These are the activations of a small neural network, seen along a few directions. Each row is one input.
Each table varies a few parts of the input and shows all the possible inputs, shuffled.
A made-up example of a description, with smaller parts first: ring(8) and (point or line(11) or (values(3) and line(6))).
Shared parts are said once, and a part with two or three values counts as separate values.
In the rows, zero is written as 128.

Rows:
r1: [112 157 157 135 157 142 122 171 130  84 153 123 133 111 139 126 113  88]
r2: [156  83 120 140  86  77 164  77 135 178  60 152  87 153 177 152 143 190]
r3: [120 137  66 122 144 165  80 132 104 138 124 121 162 116  52 110 134 128]
r4: [114 120 121 106 147 139 134 123 111 154 183 111 129 133 118 110 114 110]
r5: [169  74 124 159 102  72 165  87 144 185  63 147  91 150 179 149 147 179]
r6: [121 175 186 162 143 127 121 187 173  25  99 137 144 117 154 149 121 104]
r7: [116 123 123 113 154 135 129 141 114 164 178 110 125 127 125 101 113 108]
r8: [109 185 182 144 127 133 120 178 164  16  96 142 140 121 154 153 117 114]
r9: [167  72 123 151  96  76 169  67 142 175  66 148  96 157 172 156 148 180]
r10: [142  94 104 120 115 109 157  77 119 198 143 122 116 144 134 121 126 144]
r11: [132 107 102 109 106 110 151  86 112 200 136 126 107 141 140 117 122 152]
r12: [103 132 118  95 137 142 130 132 104 156 177 115 121 130 123 106 109 119]
r13: [146  95 114 112 103 113 153  88 117 198 147 121 113 135 129 117 141 148]
r14: [124 174 196 146 124 134 120 180 170  14 107 138 145 114 144 153 135 107]
r15: [111 156 157 128 150 145 123 151 128  73 154 124 136 118 134 133 114  87]
r16: [102 152  62 106 143 162  93 137 101 135 109 115 153 114  56 105 126 131]
r17: [174  69 126 156  86  79 149  73 139 180  74 157  96 156 175 157 151 184]
r18: [120 172 185 155 136 130 124 168 171  14 102 139 148 123 148 156 121 105]
r19: [144  96 105 128 122 105 154  96 121 208 140 121 111 138 141 114 126 143]
r20: [115 141  68 124 161 158  91 145 110 142 109 110 156 109  58  99 130 119]
r21: [120 117 121 110 137 144 117 128 108 160 193 120 130 132 119 111 117 116]
r22: [126 169 185 159 127 134 107 174 168  19 112 147 149 123 150 158 124 111]
r23: [114 156 167 119 138 150 121 164 126  74 160 123 134 108 128 130 128  92]
r24: [172  73 135 143  84  80 162  79 141 174  68 148  92 148 168 151 162 182]
r25: [117 141  76 108 141 164  93 139 106 132 119 111 158 107  46 105 144 124]
r26: [116 152 157 133 140 150 108 158 125  79 166 133 138 116 134 135 116  95]
r27: [112 138  65 117 154 161  97 126 108 133 114 111 161 116  51 107 131 122]
r28: [118 122 133  97 135 143 128 134 110 154 186 111 126 125 114 105 128 112]
r29: [149  91 106 125 105 112 138  82 117 203 151 130 117 144 137 122 129 149]
r30: [100 168 155 117 140 148 119 161 121  75 148 128 128 115 140 130 109  96]
- What is each input in this table made of? => values(5) and (point or line(5))
- The inputs of r19 and r29 match in every part but the values(5) part. If r5 is changed in the same way as r19 into r29, which row does it become? => r17
- Change only the line(5) part in r14. List by row number the other rows that result. => r13, r23, r24, r28
- Which other rows agree with r30 in the values(5) part? List them by row number. => r2, r8, r11, r12, r16
- Change only the line(5) part in r9. List by row number the other rows that result. => r4, r10, r15, r18
- Change only the values(5) part in r20. List by row number the other rows that result. => r3, r16, r25, r27

Rows:
r31: [134 114  89 130 126  93 172  99 136 165  30 119 109 131 123 124 142 167]
r32: [107 178 200 106  99 158 106 163 141   9 150 142 143 120 133 154 135 107]
r33: [129 137 118 130 169 180  81 156 119 116 216 101 181 103  56 101 130  67]
r34: [183 111 174 196 111 103 123 132 187  71  86 152 150 132 149 169 159 136]
r35: [155  89  61 133 146 151  91 104 114 197 157 108 169 125  42  99 151 129]
r36: [146  83 169  85  58 105 171  66 110 189 198 139  81 155 186 138 139 154]
r37: [ 75 178  89 112 176 174  89 155  93 113 188 115 154 120  98 103  72  79]
r38: [189  69  99 176 116 107 122  85 149 162  81 138 146 137 101 146 171 161]
r39: [ 90 192 187 121 162 131 153 192 159  30 116 113 131 111 149 127 108  86]
r40: [151  72 164 121 115  88 171 110 114 215 179 130  70 142 204 123 128 137]
r41: [128  89 139 130 117  87 174  77 115 206 182 142  81 167 221 135  82 140]
r42: [ 74 183 108  84 180 165 134 172 105 118 167  83 144  97  78  80 102  75]
r43: [151 101 101 113  64 120 127  70 119 143  68 150 119 139 107 152 169 189]
r44: [ 92 169 121  67 118 193  87 142  89  97 203 113 155 106  62 107 128  96]
r45: [100 127  31 117 152 147 100 102  89 194 130 122 142 140  84 101  93 142]
r46: [122 110  56 108 150 149  98 135  88 204 126 111 131 115  67  89 139 139]
r47: [144 145 197 169 151 146 100 176 173  28 164 130 169 117 127 148 137  78]
r48: [155  90  94 151 119 105 128 117 123 169  49 141 107 127 126 137 159 170]
r49: [128  96 158 101 121  77 217  94 128 212 160 110  72 146 202 113 112 135]
r50: [134 109  70 157 124 103 127  81 124 160  51 152 119 153 142 146 113 171]
r51: [145 143 177 133  58 115 128 118 156  52  72 163 124 134 154 176 157 164]
r52: [150 133 171 169 116 100 128 161 161  78  53 154 112 121 173 158 148 146]
r53: [118 120  63  70  95 164  96  89  84 178 144 119 143 127  48 104 149 157]
r54: [112 167 194 144 156 143 108 207 146  34 133 133 130 106 153 138 125  90]
r55: [128 157 164 149 122  89 173 145 174  74  36 132 113 125 170 148 132 143]
r56: [128 151 145 178 118  99 130 129 163  68  58 165 122 147 190 171 101 148]
r57: [ 91 186 168 151 158 141 110 176 147  24 138 144 141 132 169 151  78  92]
r58: [101 133  50  90 155 138 144 120 102 199 109  89 131 118  66  79 122 138]
r59: [ 97 158 115 104 175 177  88 186  92 123 183 104 143  93  81  89 119  77]
r60: [183  53 167 148 111  92 166  82 140 209 213 127 108 153 179 133 140 127]
- What is each input in this table made of? => values(5) and (point or ring(5))
- Change only the values(5) part in r31. List by row number the other rows that result. => r38, r43, r48, r50
- Start at r57 and move only the ring(5) part, one step at a time. The first step leads to r37. Which rows follow, in order? => r45, r50, r56

Rows:
r61: [153  96  92 145 116 111 126  98 130 175  91 135 127 138 118 130 143 161]
r62: [121 142 112 141 144 129 119 144 133 112  90 129 135 123 119 128 123 130]
r63: [119 156 183 134 134 141 118 166 138  58 153 135 131 117 151 143 123  96]
r64: [110 156 154 121 154 156 112 164 128  90 189 114 149 115 116 116 112  81]
r65: [101 150  92 103 142 152 112 136 107 138 139 114 140 121  90 105 114 121]
r66: [158  97 131 147  95  94 149  88 145 149  88 146 113 148 158 151 143 166]
r67: [118 138 161 128 129 118 143 141 131 107 134 135 108 130 171 137 115 120]
r68: [125 145 150 143 120 112 142 134 151  88  90 140 123 133 157 147 122 137]
r69: [126 160 172 148 128 135 116 159 155  35 106 141 144 120 138 154 132 112]
r70: [121 161 133 145 147 151  93 170 144  64 112 128 161 112  97 130 131 109]
r71: [141 115 104 139 129 121 127 121 129 145  87 128 128 125 112 128 144 145]
r72: [145 115 143 141 107 104 149 111 144 118  83 140 114 135 152 149 144 150]
r73: [138 112 154 125 111 109 151 119 131 143 134 133 105 135 163 135 134 138]
r74: [121 122  84 101 127 144 119 113 103 171 135 113 134 123  83 104 135 136]
r75: [101 165 113 108 150 176  86 161 111  86 155 115 160 107  71 112 124  96]
r76: [142  89 112 121 126 116 145  92 111 198 166 122 113 141 138 118 126 133]
r77: [109 139 132 116 149 133 137 139 121 140 170 114 126 128 137 111 104 105]
r78: [150  91 141 132 101 100 150  96 128 171 136 141 101 146 170 139 134 152]
r79: [129 111 125 114 134 124 145 116 117 172 167 114 119 131 130 111 124 121]
r80: [132 102  72 108 117 134 119  90 100 199 137 122 131 135  90 109 135 151]
- What is each input in this table made of? => line(4) and ring(5)
- The inputs of r65 and r62 match in every part but the ring(5) part. If r74 is changed in the same way as r65 into r62, which row does it become? => r71
- Start at r66 and move only the line(4) part, one step at a time. The first step leads to r72. Which rows follow, in order? => r68, r69

Rows:
r81: [151 101 123 151 119 103 145  98 143 143  92 136 123 141 142 143 138 149]
r82: [124 101  88 103 123 114 153  91 100 217 140 117 103 139 132 106 119 148]
r83: [127 152 153 135 114 125 128 138 150  75 103 138 136 128 137 145 131 132]
r84: [135 107 134 137 132  99 162 110 130 162 121 130 101 140 171 131 118 135]
r85: [106 164 162 113 156 163 104 180 129  82 200 111 152 110 110 110 115  77]
r86: [151  98 130 151 118 105 137 106 135 153 115 141 116 143 156 142 132 146]
r87: [144  94  66 119 113 119 126  91 109 195  84 128 122 135  92 119 151 173]
r88: [142  87 110 102 108 118 147  89 104 219 178 118 109 138 130 108 135 142]
r89: [109 176 117 135 154 165  86 181 132  60 106 121 165  99  73 122 132 104]
r90: [140  92  76 116 114 121 136  74 109 195 111 124 123 140 102 120 139 158]
r91: [106 176 127 130 155 163  96 170 136  61 134 118 167 108  84 121 120  95]
r92: [ 86 174 138 116 173 162 112 178 120  77 162 110 144 111 112 111  99  78]
r93: [107 151 163 121 131 123 146 146 133  91 132 131 113 128 165 137 110 116]
r94: [153  93 156 136 117 103 156 108 134 164 159 130 106 139 169 134 134 129]
r95: [104 169 133 128 159 166  87 172 124  68 156 123 159 110  96 122 114  87]
r96: [141  92  83 117 109 120 128  86 106 208 134 129 117 140 117 116 133 160]
r97: [126 141 186 121 113 125 140 149 143  96 171 132 120 127 163 137 126 115]
r98: [154  99 114 155 120 105 133 108 141 141  64 140 121 133 133 142 150 158]
r99: [128 148 143 139 117 130 117 143 142  71  73 141 132 121 126 147 142 134]
r100: [125 144 158 135 117 129 121 141 138  82 125 143 128 130 150 147 124 126]
- What is each input in this table made of? => line(4) and line(5)
- The inputs of r100 and r93 match in every part but the line(5) part. If r86 is changed in the same way as r100 into r93, which row does it become? => r84
- Change only the line(5) part in r89. List by row number the other rows that result. => r85, r91, r92, r95
- Start at r87 and move only the line(4) part, one step at a time. The first step leads to r98. Which rows follow, in order? => r99, r89
